A small network was shown many inputs. Here are its activations along a few directions, one row for each input.
Each table varies a few parts of the input and shows all the possible inputs, shuffled.
A made-up example of a description, with smaller parts first: one of 2 separate values, together with either a single point or one of 11 places along a line or (one of 6 places along a line, together with one of 8 places around a ring).
Shared parts are said once, and a part with two or three values counts as separate values.
(in the rows, 128 means zero)

Other details of the inputs vary at random and push rows far along two fixed directions, the same in every table; ignore that.

Rows:
row 1: [146 127 165 155 130 129 107 152 170 136 129]
row 2: [132 125 178 161 137 131 116 150 165 129 119]
row 3: [129 192 110 155 101 118 166 140 146 117 152]
row 4: [128 200 114 145  98 119 160 136 146 122 157]
row 5: [125 106  69  75 118 148 143 102  78 130 123]
row 6: [110  80 181 124 173 132  93 112 151 139 111]
row 7: [112  73 179 129 172 131  93 111 151 131 107]
row 8: [109 117  56  86 144 112  99 129  39 113 144]
row 9: [122 147  69 102 144 123 104 152  46 119 106]
row 10: [151 183 115 160  79 131 161 164 137 122 138]
row 11: [113  78 170 123 173 129  87 110 158 140 116]
row 12: [146 217 134 178  74 126 151 161 165 119 147]
row 13: [120 136 165 156 150 117 115 127 172 134 139]
row 14: [122 105  72  82 117 148 146  99  70 135 119]
row 15: [113 103  75  84 119 140 156 104  74 124 117]
row 16: [142 211 132 182  89  99 161 150 166 117 160]
row 17: [117 101  74  81 127 133 156 102  78 115 124]
row 18: [110  77 175 130 173 131  89 108 152 143 112]
row 19: [115  75 168 121 182 122  94 113 162 133 123]
row 20: [140 186 113 154  90 104 159 134 140 114 152]
row 21: [151 191 118 151  76 132 155 160 137 127 143]
row 22: [122  71 184 129 173 139  93 116 147 133 103]
row 23: [137  77 188 146 159 132  89 139 159 144 110]
row 24: [123 102  77  84 119 149 156 108  69 125 112]
row 25: [123  98  71  85 118 119 151  97  73 128 130]
row 26: [133 131 161 151 142 103 111 128 172 130 144]
row 27: [131 133 173 152 142 105 117 129 165 129 138]
row 28: [146 222 130 180  74 126 148 159 165 131 154]
row 29: [137  61 182 133 162 135  95 136 145 131  99]
row 30: [131 114  79  89 107 143 142 121  90 128 125]
row 31: [130 152 142 136 122 138 131 128 140 133 131]
row 32: [127 103  80  76 109 149 150 118  68 127 115]
Each input here is: either one of 2 separate values or (one of 5 places along a line, together with one of 6 places along a line).
Which other rows belong to the same alternative as row 9? List them by row number. -> row 8

Rows:
row 33: [129 138 131 134 119 124 145 121 147 128 137]
row 34: [121 125 106 113 123 131 144 114 113 126 129]
row 35: [149 203 196 205  99 128 128 163 220 137 148]
row 36: [125 149 125 137 128 115 125 128 131 127 138]
row 37: [129 116 108 111 119 124 152 111 121 124 134]
row 38: [120  53 214 141 194 138  71 129 168 141  94]
row 39: [121 127 106 113 126 121 143 117 108 121 132]
row 40: [120 133 102 114 128 125 128 118 104 127 130]
row 41: [126 131  94 109 127 134 114 137  89 125 123]
row 42: [134 123 104 118 122 118 131 132  99 123 129]
row 43: [136 115 112 112 105 144 148 122 116 132 123]
row 44: [148 204 198 216 116 100 120 172 213 122 153]
row 45: [126 125 109 106 111 150 146 107 121 136 127]
row 46: [133 125 100 117 128 117 123 138  97 121 133]
row 47: [119 129 107 111 123 140 139 113 112 129 124]
row 48: [131 121 108 116 117 135 143 128 107 125 121]
row 49: [118 137  98 112 134 126 118 127 101 126 134]
row 50: [138 133 133 137 113 128 144 135 141 127 129]
row 51: [122 121  91 105 128 117 136 115  95 124 134]
row 52: [126 122 110 108 112 144 148 108 121 134 129]
row 53: [132 125 109 111 112 148 143 126 112 131 117]
row 54: [122 109  97  97 122 137 150 105 105 128 124]
row 55: [137 112 112 112 105 138 151 122 117 130 125]
row 56: [116  45 201 127 204 134  54 127 144 142  91]
row 57: [134 118 110 113 113 138 147 126 113 128 120]
row 58: [107  36 210 131 224 119  44 121 158 139 104]
row 59: [140 109 111 112 105 132 152 121 117 128 128]
row 60: [130 166 115 143 110 110 148 131 134 118 149]
row 61: [131 138 105 123 126 125 118 142 102 124 131]
row 62: [117 135 107 111 128 136 134 117 107 126 125]
row 63: [139 183 164 177 100 120 141 137 196 132 154]
row 64: [105  41 211 129 224 126  38 122 159 142 101]
row 65: [107  38 211 128 218 126  52 113 156 142  98]
row 66: [123 122 107 113 122 126 148 114 114 124 131]
row 67: [129 119 105 111 118 140 142 127 101 126 119]
row 68: [145 227 169 206  97 112 133 172 192 122 153]
row 69: [149 222 183 209  96 122 135 169 214 131 150]
row 70: [120 115  97  95 121 146 146 105 104 131 120]
row 71: [117 138 102 111 128 133 122 119 103 130 127]
row 72: [138 247 189 224 102 112 131 164 230 129 164]
row 73: [124 129  97 113 132 114 125 126 102 123 140]
row 74: [119 129 106 113 127 127 139 117 107 123 129]
row 75: [144 192 186 196 104 111 135 145 219 131 159]
row 76: [130 128 104 117 124 128 126 132  97 126 123]
row 77: [132 118 108 117 116 129 146 129 108 123 124]
row 78: [133 137 109 125 119 122 131 136 105 124 128]
row 79: [129 146 109 122 114 138 136 136 106 124 123]
row 80: [129 123  96 112 127 122 123 136  91 121 129]
row 81: [138 129 112 127 111 121 149 133 118 121 131]
row 82: [130 143 109 124 115 133 140 137 106 122 125]
row 83: [124 158  82 117 114 117 137 131  99 121 145]
row 84: [138 112 109 114 113 127 151 125 114 124 126]
row 85: [123  28 225 130 194 149  70 118 173 148  89]
row 86: [120 145 111 121 124 129 139 121 115 125 132]
row 87: [128 133 100 115 129 130 116 140  94 125 127]
row 88: [127 119 110 108 111 140 149 107 122 132 131]
row 89: [117  41 193 126 193 118  90 109 157 133 109]
row 90: [130 122 109 117 121 125 141 132 103 120 125]
row 91: [127 145 132 134 120 134 141 121 146 132 132]
row 92: [129 132 104 116 124 132 124 133  96 127 121]
Changing only one part turns row 72 into row 67. The same change can be made to row 62. Which row results? -> row 79
Changing only one part turns row 65 into row 92. The same change can be made to row 47. Which row results? -> row 38
Describe the family of inputs behind these rows. -> one of 2 separate values, together with one of 5 places along a line, together with one of 6 places along a line
Change only the place on the line of 6 in row 48. List by row number the other rows that result. -> row 43, row 57, row 61, row 68, row 76
Change only the place on the line of 6 in row 36. List by row number the other rows that result. -> row 33, row 39, row 63, row 66, row 83
Change only the place on the line of 5 in row 64. List by row number the other rows that result. -> row 49, row 58, row 73, row 83
Change only the choice among 2 separate values in row 88. List by row number the other rows that result. -> row 43

Rows:
row 93: [117  68 184 130 170 137 109 107 158 140 104]
row 94: [147 203 170 189 119 142  82 201 157 132 120]
row 95: [124 193  79 124 100 123 144 127 111 124 151]
row 96: [137 181  88 128  79 136 181 124 131 123 142]
row 97: [140 219 128 179  95 106 131 163 155 119 162]
row 98: [132  69  94  83 126 141 149 105  83 130 108]
row 99: [127 102 120 115 147 118 110 132  94 121 118]
row 100: [129  71 155 119 147 135 118 115 140 132 115]
row 101: [141 233  96 168  80 109 148 158 137 116 167]
row 102: [133  64 111  89 127 139 141 115  86 127 105]
row 103: [131  83 222 164 173 127  96 136 203 139 116]
row 104: [143 226 106 162  58 126 175 137 165 130 161]
row 105: [117 110  26  62 115 129 158 106  37 119 124]
row 106: [127 106  97  92 114 143 159 110  98 123 117]
row 107: [127 170 121 137  93 138 157 114 143 134 140]
row 108: [125 231 115 170  95 115 141 147 150 120 163]
row 109: [124 138 155 146 149 116  96 137 152 134 138]
row 110: [135 183  83 130  93 117 139 138 102 125 148]
row 111: [142 147 150 153 106 128 140 138 163 128 138]
row 112: [121 116 178 147 144 135 122 118 174 134 127]
row 113: [131  96  43  60  91 148 183 108  48 119 120]
row 114: [130 193  64 124  89 121 157 142 100 115 159]
row 115: [127  76 139 107 142 140 131 114 133 131 122]
row 116: [126 122 185 164 171 111  87 148 172 131 129]
row 117: [102  37  49  31 155 142 131  85   5 122  96]
row 118: [119 160 125 142 133 119 124 131 128 126 135]
row 119: [133  64 167 125 154 132 115 122 141 135 106]
row 120: [121  74 151 114 148 137 124 110 145 133 118]
row 121: [118  59 183 128 195 118  73 135 137 129 109]
row 122: [131  56 130  97 142 137 130 112 101 129 102]
row 123: [127 195  77 130  92 118 146 131 111 125 153]
row 124: [145 211 123 169  70 123 172 149 164 122 152]
row 125: [139 176 112 149 106 110 132 156 115 118 141]
row 126: [122  53 184 126 173 132 105 112 162 138 104]
row 127: [143 213 128 180  99 105 132 163 152 122 153]
row 128: [122 115 201 169 177 107  76 148 178 130 123]
row 129: [131  32  57  34 125 191 130 120  11 135  66]
row 130: [132  96  45  60  86 147 173  96  48 129 120]
row 131: [128  89 111  93 123 142 143 105 111 135 122]
row 132: [122 152 156 158 145 112 104 142 164 125 143]
row 133: [120 119 188 156 176 113  84 141 165 127 121]
row 134: [115 151 163 155 150 119  96 126 156 135 136]
row 135: [120  85  78  71 120 149 160  93  86 126 119]
row 136: [127 124 184 155 138 131 124 127 170 133 121]
row 137: [135 192  77 120  68 138 181 116 125 128 148]
row 138: [113  98 218 163 200 115  62 134 194 132 124]
row 139: [111  65 178 125 201 121  75 118 145 133 107]
row 140: [125 102 115 115 150 119 112 127  99 124 119]
row 141: [140 232  98 166  79 110 143 151 135 123 164]
row 142: [128  53 192 127 170 134  94 109 160 143 106]
Changing only one part turns row 132 into row 120. The same change can be made to row 133. Which row results? -> row 106
Changing only one part turns row 100 into row 101. The same change can be made to row 103. Which row results? -> row 116
Describe the family of inputs behind these rows. -> one of 2 separate values, together with either a single point or (one of 4 places along a line, together with one of 6 places along a line)
Change only the place on the line of 4 in row 103. List by row number the other rows that result. -> row 113, row 115, row 131
Change only the choice among 2 separate values in row 94. List by row number the other rows that result. -> row 129
A walk changes only the place on the line of 6. It starts at row 107 and steps to row 137. List the rest of the walk in order. -> row 104, row 131, row 142, row 130
